These are the activations of a small neural network, seen along a few directions. Each row is one input.
In each table, some parts of the input vary, and every possible input appears once, in random order.
Descriptions start from the smaller parts, as in this example, which fits no table here: line(4) and (point or line(11) or (values(3) and ring(5))).
Shared parts are said once, and a part with two or three values counts as separate values.
(in the rows, 128 means zero)

Other details of the inputs vary at random and push rows far along two fixed directions, the same in every table; ignore that.

Rows:
R1: [201 185  97 143 123 117 101 127 133 138 140 119 103]
R2: [114 125 135  84 112 131 133  77 146 148 108 142 134]
R3: [112 109 179  93 140  87  98 120 124 116 133 163 118]
R4: [101 113 133  86 145 138 100 130 111 116 108 169 131]
R5: [178 207  20 180  91 127 154 148  62  67  77  25 161]
R6: [ 90 120 166 113 122 109 133 124 124 110 122 105 122]
R7: [138 174 117 192 150 122 187 158 151 141 126 118  89]
R8: [114  98 121 113 161 109 145  63 139 156 153 197 130]
R9: [163 176  95 187 135 137 176 109 148 168 127 125 100]
R10: [150 136 131 143 112 144 102 138 158 176 135  93  73]
R11: [141 137 123 155 100 165 117 147 178 174 132 123  93]
R12: [180 155 144 148 124 131 161 155 155 141 150  84 115]
R13: [126  92 136 109 108 121 110 113 125 144  86 122 107]
R14: [138 164 124 166 118 180 134 167 159 128 123 110  93]
R15: [108  67 151 116 124 137 114 108 148 151 111 126 127]
R16: [123 125 148  74 127 109 129 119 113 138 139 165 153]
R17: [171 186 130 125 111 134 159 158 153 157 132 101 107]
R18: [161 173 129 150  98 145 168 159 156 138 150 104 121]
R19: [114 105 173  91 114 109 151 105 118 131 141 110 128]
R20: [ 94 114 167 101 138  97  99 123 113 109 150 142 131]
R21: [120  91 155 107 126 126 133  71 152 134 125 129 143]
R22: [183 158 162 123 116 114 148 141 152 154 142  99  83]
R23: [ 88  91 144 120 153 150  98 128 120 112 147 145 149]
R24: [193 161 134 149 136 122 129 162 140 139 172 113 129]
R25: [183 198  84 130 123 137 106 130 147 155 141 133 117]
R26: [104 112  80 154 125 141 152 151  50  43  45  72 184]
R27: [133 152 135 172 138 179 127 163 157 140 143  84  97]
R28: [113 105 161  93 115 119 133 113 131 132 166 176 157]
R29: [157 152 152 150 151 120 104 164 168 130 168 127 112]
R30: [151 188 111 164 122 134 117 183 154 114 158 128 123]
R31: [158 164 100 140 108 155 115 159 160 175 103 106  90]
R32: [176 164 108 161 158 113 172 149 138 159 172 150 105]
R33: [104 110 172 102 124  96 135 120 126 105  99 123 117]
R34: [104 114 136 109  99 141 141  77 151 133 125 146 147]
R35: [ 74 110 171 114 111 130 145 121 153 113 125 146 137]
R36: [181 176 133 137 125 116 120 155 122 143 177 104 112]
R37: [107 108 142 110 143 130  90 127  98 108 133 137 119]
R38: [163 143  67 177 154 130 135 154 142 171 141 151  91]
R39: [ 93 124  77 139 111 134 145 144  27  40  48  63 169]
R40: [ 68  98 180 119 134 129 139 118 151 122 143 118 144]
R41: [ 89 135  69 152 125 110 137 162  45  31  99  90 226]
R42: [102  83 113 124 128 138  92 120 120 132 142 137 160]
R43: [101 136 143  92 137 108 111 138 124 115 124 162 142]
R44: [172 126 114 152 135 139  84 153 164 162 154 127 105]
R45: [102  96 157 122 141 107 203  94 125 151 131 157 127]
R46: [138 104 177  80 129  89 118 106 111 135 146 159 130]
R47: [138 126 123 179 141 142 150 127 163 202 125 146  73]
R48: [159 165 107 165 120 155 137 122 163 144 151  81 128]
R49: [109  79 163 110 159 138  93 122 130 117 137 160 130]
R50: [ 92 100 132 111 131 149 108 131 120 101 128 172 144]
R51: [ 89  80 131 130 117 149 119 114 131 143 118 109 147]
R52: [111 101 150 107 132 118 132 117 106 119 166 137 180]
R53: [122  98 155  99 146 118  90 122 106 110 114 158 109]
R54: [117 133  25 118 103 119 116 153  41  76  51 115 195]
R55: [ 99  96 162 110 119 127 164 112 124 123 146 107 165]
R56: [ 96  85 127 126 182 128 145 116 119 127 132 191 111]
R57: [135 122  34 135 101  98 110 148  17  54  42  98 189]
R58: [195 168  98 158 134 132 106 129 150 136 158 115 128]
R59: [ 91  91 186 113 137 115 137 118 153 117 126 126 133]
R60: [ 85 125 164  90 124 119 139 123 143 123 103 139 128]
R61: [181 182  97 144 123 125  99 121 130 139 163 107 110]
R62: [172 174 102 145 115 147 109 122 170 150 172 148 119]
R63: [ 88  95 149 118 175  97 153 111 137 131 152 195 118]
R64: [111  96 162 106 130 130 120 118 114 114  85 127 101]
R65: [ 88 106 161  89 133 152 125 118 137 135  92 147 110]
R66: [ 80  87 152 140 163 141 171 105 128 141 104 167 100]
R67: [131 110 143  95 112 109 128  73 129 129 103 125 125]
R68: [166 158  75 164 107 154  97 170 153 144 146 129 115]
R69: [118 123  35 140  99 110 107 145  21  60  70  87 191]
R70: [111  99 134 107 137 130 105  76 135 131 166 151 166]
Description of these inputs: values(2) and ring(5) and (point or ring(6)).
The inputs of R31 and R54 match in every part but the values(2) part. If R26 is changed in the same way as R31 into R54, which row does it become? -> R49
The inputs of R1 and R67 match in every part but the values(2) part. If R58 is changed in the same way as R1 into R67, which row does it become? -> R21
A walk changes only the ring(5) part. It starts at R41 and steps to R23. List the rest of the walk in order. -> R42, R70, R52
List by row number the other rows that have the values(2) part and the ring(5) part in common with R52. -> R16, R24, R28, R32, R36, R46
Which other rows does R29 become when the values(2) part takes its other values? List them by row number. -> R59
List by row number the other rows that have the values(2) part and the ring(5) part in common with R51. -> R10, R11, R13, R15, R31, R47

Rows:
R71: [189 212  91 158 132 106 141 172 103  87 143  91 138]
R72: [154 172  91 163 107 145 155 158 130 136  77  81 100]
R73: [178 171  58 148 116 139 104 154 122 142 131 134 127]
R74: [173 143 177 106 135 114  94 106 175 168 188 137  89]
R75: [182 191  77 164 129 137  80 187 104  98 115  85 110]
R76: [174 175 102 177 119 133 176 152 128 138 105  70 102]
R77: [104  72 139  98 153 131  77 111 132 155 146 197 119]
R78: [ 62  67 139  85  97 103 144  95  48  52  85  92 226]
R79: [113  92 225 104 137 157  66 141 209 176 175 140  67]
R80: [144 127 182 110 162 109 121 113 194 199 216 209  89]
R81: [194 200  86 142 107 136  91 160 129 119 126  92 112]
R82: [ 60  80 150  98 129  98 203  97  74  84  77 139 171]
R83: [183 160  59 156 125 113 131 142 100 127 142 123 154]
R84: [ 61  59 154 106 133 126 135 110 103 115  70 141 122]
R85: [111 103 211  85 110 152  86 114 198 173 164 134  95]
R86: [110 100 164 144 160 162 102 116 201 193 164 173  59]
R87: [165 207 113 170 113 132 157 198 124  95 145  56 141]
R88: [ 80  70 127 115 135 122 161  66 114 123 116 154 167]
R89: [ 66  74 117 107 125 138 139  75 117 124  92 161 158]
R90: [ 56  85  97 123 136 107 198  91  55  58  84 152 213]
The inputs of R85 and R72 match in every part but one. If R79 is changed in the same way as R85 into R72, which row does it become? -> R84
What do these inputs look like to the network? -> line(4) and ring(5)
A walk changes only the ring(5) part. It starts at R88 and steps to R83. List the rest of the walk in order. -> R74, R78, R76

Rows:
R91: [127 129 138 126 108 167 140 112 179 155 112 106 111]
R92: [214 222  75 181  92 114 136 176 131 103 135  72 129]
R93: [124 155 183  97 135 127 148 124 160 156 147 121  96]
R94: [130 133 137 134  98 132  94 132 166 163 132 131  84]
R95: [ 78  48 181 112 148 136 132 117 136 116 113 125 119]
R96: [ 94 101 123 115 132 128 120 151 129 148 122 186 128]
R97: [ 77  69 162 106 145 147 161 125 140 132 110 191 135]
R98: [ 78  87 181  83 143 121 177 116 125 139 150 191 143]
R99: [119 106  67 129 125 124 100 154  26  34  93  84 193]
R100: [138 108  74 124 126  71 162  85  59 101  95 142 179]
R101: [ 81 115 108 122 116 101 104 142  60  74  63 122 149]
R102: [110  89 158  76 112 137  81  82 122 124 139 167 131]
R103: [117 118 129 124 167 145  89  95 160 147 188 186 120]
R104: [104  98 104 140 112 128 110 140 102 128 101 102 161]
R105: [ 88 126  87 159 142 128 117 125 135 132 134 154 133]
R106: [116  84  94 135 142 124 176  83  96 123  63 144 138]
R107: [146 168 128 145 135 157 136 154 160 130  96  89  95]
R108: [137 119 124  85 107 156  90 101 138 140 142 132 141]
R109: [ 75 111 175 123 161 124 161  76 163 153 185 174 123]
R110: [159 164  85 127  84 112 142 133 109  96 116  87 186]
R111: [100  69 119 107 137  98 124  75 120 176 103 184 110]
R112: [185 179  63 182 118 101 138 200  78  59 116  44 167]
R113: [146 149 190 150 147 153 114 149 197 163 134 129  37]
R114: [178 166 155 134 144 121 132 167 190 172 198 177 101]
R115: [ 81  73 176 104 109 145 136  82 146 125 102 147 117]
R116: [185 179 149 112 144 157  69 146 177 167 168 128  74]
R117: [ 68  87 166  68 127 117  93 104 136 144 102 155 124]
R118: [183 220  53 155 111 103 143 186  80  60  83  56 182]
R119: [102  96 194  76 137  77 109 101 128 106 133 164 136]
R120: [ 94 119 119 114  92 111 177 106  63  73  93 104 172]
R121: [131 143 164 106 105 142 156 106 164 165 161 109 112]
R122: [181 166 113 137 147 161 101 176 153 161 175 172  98]
R123: [209 155  90 148 153 135 105 116 146 187 157 150  72]
R124: [167 193 104 216 160 178 148 160 209 163 164 118  68]
R125: [ 72  50 170  97 133 114  91 127 136 139 132 142 114]
R126: [186 178  30 184 110 154 109 181  51  76 104  52 184]
R127: [109  84 150 101 146  97 181  59 106 162 124 168 124]
R128: [ 83 101  81 104  80 127 123 112  87 101  74 107 180]
R129: [194 213 107 193 153 123 128 154 200 160 211 130  99]
R130: [190 193 148 187 129 154 144 168 180 186 190  74  80]
R131: [111  78 176 101 127 101 121  97 127 133 150 139 181]
R132: [ 92 125 156 108 129 100 157 122  79  81  98 117 141]
R133: [167 149 145 186 134 176 129 158 191 176 145  88  85]
R134: [125 139  92 159 123 116 174 172  46  52  98  51 170]
R135: [110 109 136  90 137 121  83 115  75  81 107 148 141]
What do these inputs look like to the network? -> ring(5) and (values(3) or ring(6))
The inputs of R130 and R126 match in every part but the ring(5) part. If R120 is changed in the same way as R130 into R126, which row does it become? -> R102
Which other rows does R113 become when the ring(5) part takes its other values? List them by row number. -> R101, R119, R132, R135
